B = ((26, 23, 8, 34, -22, 2, -16, -24, 19, 9, 27), (28, 27, 6, 29, -17, 3, -16, -24, 16, 10, 23), (27, 27, 2, 33, -18, 2, -13, -15, 12, 10, 23), (-17, -2, 6, -17, 28, -21, 24, 2, -24, -23, -13), (32, 21, 3, 31, -23, -1, -17, -21, 16, 8, 20), (4, -7, -15, 3, -37, 33, -49, 11, 37, 39, -2), (24, 23, 9, 40, -13, 7, -12, -24, 10, 16, 21), (27, 29, 1, 25, -18, 0, -14, -18, 12, 13, 22), (29, 27, -2, 36, -24, 0, -17, -18, 7, 11, 20), (26, 28, 6, 29, -18, 1, -9, -17, 16, 12, 25), (-17, -5, 13, -15, 27, -15, 28, 3, -25, -23, -8), (-12, -6, 6, -20, 29, -14, 27, -4, -18, -26, -11), (28, 24, 9, 26, -23, 4, -16, -17, 13, 6, 31), (29, 28, 6, 44, -15, 9, -14, -15, 10, -1, 12))
Which number is the entry just left of the smallest entry?
Answer: 33
The entry just right of the largest entry: -15
Which number is the entry just left of -26?
Answer: -18
Which number is the largest entry?
Answer: 44
Which number is the entry just left of the largest entry?
Answer: 6
Which number is the entry just right of the smallest entry?
Answer: 11

Read these off the table that follows. Rows and columns are numbered from 1.
1) Give the entry directly below the smallest entry.
2) Give the entry at row 1, column 1.
3) Give the bottom-right entry.
4) Give the entry at row 3, column 3.
5) Give the entry at row 3, column 1.
6) Give the entry in row 1 and column 3.
7) Give the entry directly above -1.
[[-28   3  -6  -9  30  10  15 -20 -20  -8   8   6  16  13  27]
 [-22   1  -2  -7  28   9  14 -19 -18  -8   9   5  15  18  24]
 [-19   1  -5  -6  30   9  15 -21 -20 -15   9   6  17  14  29]
 [-27   6  -8 -13  43  14  22 -29 -28 -15  12   8  23  16  39]
 [-17   1  -2  -8  22   8  11 -15 -14 -10   5   4  11  13  18]
 [-11   0  -3  -6  16   4   8 -11 -10   0   5   3   8  10  10]
 [-20   1  -8 -11  32  10  16 -22 -21  -5   8   6  16  12  29]
 [-20   2  -4  -7  25   9  13 -17 -17   0   7   5  14  17  24]
 [-26   2  -6 -12  39  12  20 -27 -26 -13  13   7  21  14  32]
 [  3  -2   3   2  -7  -2  -3   5   5   1  -2  -1  -3  -7  -8]]
1) -15
2) -28
3) -8
4) -5
5) -19
6) -6
7) 7

M =
[[-13 -10 -13 -15  18 -17  14  10 -19 -20]
 [-11  -1 -12 -14  19 -19  21   7 -23 -21]
 [-20 -19 -22 -17   9  -8   0  25  -3  -7]
 [ 16  17  15  12  -4  -2  14 -17 -11  -3]
 [ 18  17  21  16 -15  14  13 -20  -5   9]
 [ 18  15  21  15 -15  13  18 -21  -5   4]
 [ 19  19  24  17 -13  10  19 -19 -10   4]
 [ 19  24  21  17 -12   6  25 -23 -12   4]
 [-12  -4  -9 -14  21 -24  20   3 -22 -24]
 [ 20  17  20  16 -14  10  14 -20  -4   4]
 [  6  -5   4   8 -36  44 -20   6  31  40]
 [ 20  22  22  19  -8   6  24 -27 -17   1]
 [ 21  17  19  15 -13   9  13 -18  -5   7]
 [ 17  16  18  16 -15  15  13 -22  -3   6]
 [ 17  17  19  15 -11   7  15 -17  -5   0]
 [-13 -10 -14 -14  16 -18  12   9 -17 -17]]
Report the top entry of the column that holds the smallest entry.
18
The largest entry in the last column: 40
The top-right entry is -20
Report the entry just left of the largest entry.
-36
Report the first entry in the row that holds the largest entry.
6
The top-left entry: -13
Report the entry directly above the largest entry.
10
The 3rd largest entry is 31
Report the last entry, reading row by row.
-17
Report the top entry of the column that holds the largest entry.
-17
The 4th entry, reading row by row -> -15
The 2nd entry from the end, reading row by row -> -17
The 2nd smallest entry is -27
Report the 2nd entry on the diagonal from the top-right corner.
-23
The entry directly above -7 -> -21
The bottom entry of the column that holds the smallest entry -> 16
The entry in the bottom-left corner -> -13
Report the largest entry in the first column.
21
The smallest entry in the last row is -18
The entry just right of -2 is 14
Report the third entry from the end, reading row by row.
9
The entry directly below the smallest entry is -8
Report the entry directly below the largest entry.
6
Report the entry just right of the smallest entry.
44
Report the 3rd entry in reading order.
-13
The 2nd entry on the main diagonal -> -1
Report the smallest entry in the first column.
-20

grid = [  4  19 -24   9  18   9   9  21   6   2 -43]
What is the second largest entry?
Answer: 19
What is the 3rd entry from the left?
Answer: -24
The entry just right of the largest entry -> 6
The 1st entry from the right: -43
